These are the activations of a small neural network, seen along a few directions. Each row is one input.
Each table varies a few parts of the input and shows all the possible inputs, shuffled.
A made-up example of a description, with smaller parts first: line(4) and (point or line(9) or (values(2) and ring(5))).
Shared parts are said once, and a part with two or three values counts as separate values.
In the rows, 128 means zero.

Rows:
r1: [125 167  89 133  74 112 130  72 161 111 150 118 152  47 107 108]
r2: [158  45 112 171 148  82 120  68 149  98 146 157 153 107  86 137]
r3: [123 156  91 118 129  95 128  51 191  91 175 108 175  76 119 104]
r4: [145  82  82 206 105 109 104  89 118 115 139 176 135  77  95 140]
r5: [137  93  97 196 100  90  90  71 116 113 123 185 108  84 100 160]
r6: [102 133 110  92 144 124 149  59 173 120 204  74 123  88  86 109]
r7: [137 181 188 129  79 120 140 187  91 173 128  59 130 127 209 149]
r8: [147  40 111 152 164 131 131  64 125 128 185 138 112 118  80 128]
r9: [143 163 131  55 149 151 114 202 144 160 104  83 134 151 136 148]
r10: [162 116 136 132 136 169 133 199 129 117 100 137  85 227 121 132]
r11: [146 117 140 126 164 157 155 197  94 120  97 148  87 200 137 112]
r12: [ 68 172 188  63 143 159 159 176  95 161 132 128 167 147 169 149]
r13: [126 179 159  71 163 151 151 195 140 171 115 109 129 145 143 141]
r14: [111  93  76 209 113 109  96  64 122 139  80 173 112 101 121 151]
r15: [100 180  93 133  79 124 117  36 156 144  84 117 138  71 126 116]
r16: [121 133 113 104 123  79 140  61 197  87 161  94 160  72  99 110]
r17: [ 89 172 175  66 147 139 143 192 114 183 125 120 152 148 148 122]
r18: [161  68  88 186 156  97 106  58 144 101 161 172 168 112 109 132]
r19: [112 103 158 116 150 148 140 197  73 131 107 162 101 194 153  87]
r20: [160 105 113 112 147 155 123 203  95 111  87 120  98 211 121 124]
r21: [140 123 189 192 104 140 110 198  53 114 106  93  90 164 184 118]
r22: [147 171 153  73 138 163 125 199 179 166 118 102 118 163 140 155]
r23: [122 178 108 121  66  98 117  49 155 111 131 128 130  56 110 126]
r24: [ 91 100 172 112 148 171 151 183  57 107 114 171 115 186 176 113]
Question: Changing only one part turns r10 into r22. The same change can be made to r19. Which row results?
Answer: r17
Question: What is each input in this table made of?
Answer: values(2) and (point or line(5) or line(6))

Rows:
r25: [178 140 153 100 121 139 122 196 131 146 128  96 102 176 143 139]
r26: [155 131  73 143 117 105 108  76 176  62 132 111 128 106 102 116]
r27: [149  64  97 152 145  96 122  92 142  97 159 180 170  97  83 125]
r28: [145  99 178 130 153 144 130 195  97 128 160 131 105 184 159 130]
r29: [120 161 182  72 126 128 134 194 111 148 156  89 127 141 165 128]
r30: [140 125  92 150 112 108 120  76 177 101 135 100  93 102  83  95]
r31: [143  76  94 150 136 102 126  68 120  54 149 141 142 116 109  98]
r32: [ 76 178 137  72 132 161 129 166 102 156  98 138 141 141 145 106]
r33: [151 101 168 154 170 147 141 202  89 135 153 102 123 175 161 128]
r34: [132 158 104  99 132 170 117 167 124 153  70 146 112 177 129 116]
r35: [103 150 124 125 108 107 152  51 162 114 168  99 130  88 115  85]
r36: [147 158 124  96 135 149 142 178 128 138  74 146  96 171 124 136]
r37: [ 90 178 157  69 136 140 154 177 106 140 102 138 124 135 141 126]
r38: [112 166 150 184  49 111 110  85 100 138  93 135 140  41 188 130]
r39: [143 113  83 144 148  95  90  70 186 151 120 138 141  88  91 168]
r40: [138 156 105 221  47  99  78 108 110 126  77 135 107  84 149 156]
r41: [163 120  76 144 125 100 102  99 199 106 142 151 157  86  76 142]
r42: [ 98 160 187  76 126 141 138 178 113 137 123  92 140 147 151 132]
r43: [122 107 125 233  61  91 104  98  49 123 103 167 120 107 153 140]
r44: [183 142 143 126 138 143 133 205 125 153 120  67 120 167 145 137]
r45: [116 117 151 124 165 153 152 175  93 121 106 182 101 179 138 127]
r46: [126 163 172  96 144 132 145 202 105 156 149  61 145 131 169 125]
r47: [107  95 145 130 156 159 146 176 103 130 112 156 115 187 154 129]
r48: [128  57 104 152 168  92 111  63 130 142 138 167 155  98  99 152]
r49: [139 121  82 141 115 139 110  75 163 137 146 113  94  88  77 152]
r50: [139 137 118 103 126 156 136 179 138 148  79 121 111 179 140 138]
r51: [106 138 118 121 144  94 126  46 171 164 152 136 179  71 119 154]
r52: [ 99 149 115 118 112 137 144  53 147 149 179 111 131  70 104 139]
r53: [124  98 183 133 154 155 136 178  99 118 126 134 117 191 145 134]
r54: [126 145 110 120 120  99 138  73 186 121 174 150 195  72 107 128]
r55: [119 155 106 117 111 105 142  48 164  76 163 110 165  92 135 104]
r56: [156 139 157 105 123 152 127 180 134 135  94  98 114 183 129 143]
r57: [102 117 131 126 161 172 127 164  87 136 102 181 117 187 142 108]
r58: [123  66 103 149 134 137 129  69 107 127 165 144 106  98  86 136]
r59: [127  70 113 157 131 104 137  69 120  92 153 130 106 113  92  78]
r60: [ 82 157 150  75 128 146 148 177 117 149 108 114 138 143 159 128]
Question: What is each input in this table made of?
Answer: values(3) and (point or ring(5) or line(6))
Question: Changing only the values(3) part turns r39 into r48. The same change can be made to r56. Which row results?
Answer: r53
Question: Which other rows does r28 become when the values(3) part takes its other values? List them by row number.
Answer: r25, r29

Rows:
r61: [110 145 149 119 127 141 131 171  99 142  97 152 131 149 156 132]
r62: [114 140 139 116 134 151 132 174  94 146 105 140 123 153 148 121]
r63: [108 125 171 124 133 135 138 161  90 141 124 135 124 146 155 133]
r64: [145 122 146 121 137 140 136 172 120 118 141 124 123 159 135 126]
r65: [135 150 139 106 125 131 129 163 126 130 107  97 122 147 142 122]
r66: [133 143 140 103 145 157 132 170 137 150 111 117 112 169 135 141]
r67: [145 116 145 121 155 141 131 172 125 135 134 122 130 166 140 137]
r68: [115 125  91 134 120  91 127  26 178 100 165 123 159  60  95 111]
r69: [129 139 160 137 121 129 131 162 108 133 128 127 136 138 160 135]
r70: [109 134  98 139 102  88 120  23 167 115 162 135 168  45 104 133]
r71: [127 121  87 127 124  95 126  37 181 103 174 135 152  60  80 119]
r72: [118 135 139 108 142 147 137 169 106 126 100 138 125 169 147 114]
r73: [153  81  68 189 121  89 104  32 165 110 139 155 135  79  78 137]
r74: [138  91  73 193 105  87 106  22 156  88 138 146 132  71  91 118]
r75: [112 130  88 139 113  96 126  28 163 118 169 123 158  46  97 122]
r76: [136  96  71 198  98  93 104  23 141 105 142 147 131  56  93 130]
r77: [111 120 160 120 140 145 140 164  85 145 133 123 116 150 147 121]
r78: [130 114  86 128 138  97 126  37 187 121 166 133 162  66  84 128]
r79: [144 144 136 102 126 137 127 175 130 132 117 108 116 147 126 131]
r80: [124 108 156 108 149 147 143 171 102 127 137 132 111 166 130 124]
r81: [127 129 136 104 143 152 136 181 110 127 109 149 119 169 130 123]
r82: [115 114 160 112 148 142 144 160  97 125 127 121 117 166 147 114]
r83: [120 160 144 114 118 154 134 162 116 152 113 111 109 146 148 128]
r84: [117 165 155 118 111 143 133 160 121 149 105 123 117 142 156 139]
r85: [133 149 141 102 127 156 137 170 132 134 117 120 105 162 130 131]
r86: [134 100  81 197  88  85  98  18 145 103 134 158 140  54 101 141]
r87: [136 128 149 125 137 135 138 161 115 116 131 113 129 159 152 116]
r88: [131 155 139 114 116 135 124 167 114 150 113  99 121 131 144 129]
r89: [124 155 144 106 126 150 138 158 127 132 108 109 111 162 147 121]
r90: [144 138 134 103 143 138 122 175 135 148 110 106 123 154 131 142]
r91: [124 102 155 109 166 148 138 172 107 143 130 130 118 173 136 135]
r92: [150  88  69 187 108  89 105  33 159  91 148 158 124  72  76 127]
r93: [128 160 149 118 109 124 123 165 119 147 105 112 129 127 152 140]
r94: [126 123 134 105 160 153 130 181 115 143 103 146 126 176 135 134]
r95: [132 133 149 133 128 139 133 165 103 136 137 114 128 143 153 123]
Question: Changing only one part turns r83 into r85. The same change can be made to r88. Which row results?
Answer: r79
Question: What is each input in this table made of?
Answer: line(5) and (values(2) or ring(5))
Question: Which other rows does r75 become when the values(2) part takes its other values? List them by row number.
Answer: r76
Question: Which other rows does r68 become when the values(2) part takes its other values? List them by row number.
Answer: r74

Rows:
r96: [107 110  55 127 110 105 111  36 186  91 117 175 167  80  99 133]
r97: [ 91 163 172  32 163 165 174 188 133 185 126  55 114 174 137 137]
r98: [148 164 142 160  99 136  95 195  96 147  84  99 108 174 195 138]
r99: [108 195 176  25 124 177 146 201 111 176 128  70 101 131 154 135]
r100: [181 108  88 181 112  67 130  33 184  75 168 107 113  65  96 128]
r101: [ 97 112  55 145 114 118  97  37 191 143 132 152 118  62  74 143]
r102: [119 114  86 158 116  88 127  11 163 100 184 118  81  67  73 111]
r103: [170 111 160  97 190 156 124 213 131 161 140 111 138 214 148 145]
r104: [ 96 221 179  87  91 156 165 206 121 131 102 135 141 156 177 105]
r105: [131  63 156 143 133 165 141 174  50 162  95 161  61 189 133 127]
r106: [105 205 179  24 136 152 150 225 124 131 123 100 143 137 168  95]
r107: [104 129 156 152 132 139 130 192  60  93  62 154 115 172 164 101]
r108: [125  99  67 172 107 121 125  24 148 100 196  94 106  66  63  77]
r109: [157 195 172  47 120 140 115 235 131 153 129  60 132 142 160 140]
r110: [152 114 148 178 112 125  97 207  67 118  71 115 103 177 156 142]
r111: [125  86 158 121 194 163 147 222  90  95 135 189 124 207 138 125]
r112: [136  98 141 202 111  55 117  42 138 142 188 126 199  10 144 164]
r113: [ 74 105 139 179 114  78 116  22 116 168 205 138 171  10 124 148]
r114: [ 82 103 137 159 108  65 125  19 109 115 190 159 219  29 147 140]
r115: [173  74 152 146 174 151 116 237  98 118 144 151 111 211 129 169]
r116: [ 99 209 176  88  79 182 162 182 108 177 105 105 100 149 164 145]
r117: [142 162 170  53 161 129 143 222 154 161 127  45 144 185 145 143]
r118: [121 123 165  73 209 168 158 199 124 139 131 149 150 210 157  99]
r119: [124 136  45 125 124  93 113  40 158 117 100 203 184  76  81 136]
r120: [174 133  50 165 123  85  99  61 184 142  99 169 165  59  77 165]
r121: [175 108 103 179 106  87 100  34 201  92 135 122 142  71  84 137]
r122: [122 116 162  75 196 194 155 174 110 185 133 116 112 202 140 139]
r123: [ 90 172 175  30 177 140 178 212 147 140 121  85 154 181 153  97]
r124: [100 179 150 135 118 150 129 180  89 122  75 138 120 169 203  97]
r125: [114 114 100 157 110 109  98  14 180 118 151 132 112  72  61 120]
r126: [114 139  46 143 128 107  99  41 163 169 114 181 135  58  55 148]
r127: [158 106  59 167 110  97  97  57 213 117 116 141 149  62  96 161]
r128: [146 208 171 111  74 144 130 218 128 155 108  95 130 162 170 148]
r129: [129 110  85 137 111  74 138  10 156  47 170 140 132  86  99 103]
r130: [128  70 159 141 147 140 143 196  63 116  92 194 101 200 148  92]
r131: [109 119 154 153 119 165 128 168  47 139  64 121  75 162 150 137]
r132: [127  78 155 123 180 189 146 198  76 142 136 156  85 198 121 163]
r133: [186  94  68 195 103  99 128  47 169  74 181  84 137  64  87  95]
r134: [104 168 148 137 106 175 128 156  76 168  78 107  79 160 190 134]
r135: [124 111 100 136 106  95 109  12 174  65 136 155 162  91  87 111]
r136: [176  58 152 168 127 127 112 211  70 140 101 155  88 204 140 132]
r137: [134  96  65 151 102 107 135  24 142  47 183 117 157  85  89  69]
Question: Changing only one part turns r132 into r115. The same change can be made to r122. Which row results?
Answer: r103
Question: What is each input in this table made of?
Answer: values(3) and (point or line(5) or ring(8))
Question: Start at r111 and move only the ring(8) part, one step at a time. The first step leads to r130. Which rows follow, in order?
Answer: r107, r124, r104, r106, r123, r118
Question: Which other rows does r129 become when the line(5) part takes its other values? List them by row number.
Answer: r96, r119, r135, r137
Question: Start at r108 and move only the line(5) part, one step at a time. The first step leads to r102. Which rows follow, in order?
Answer: r125, r101, r126
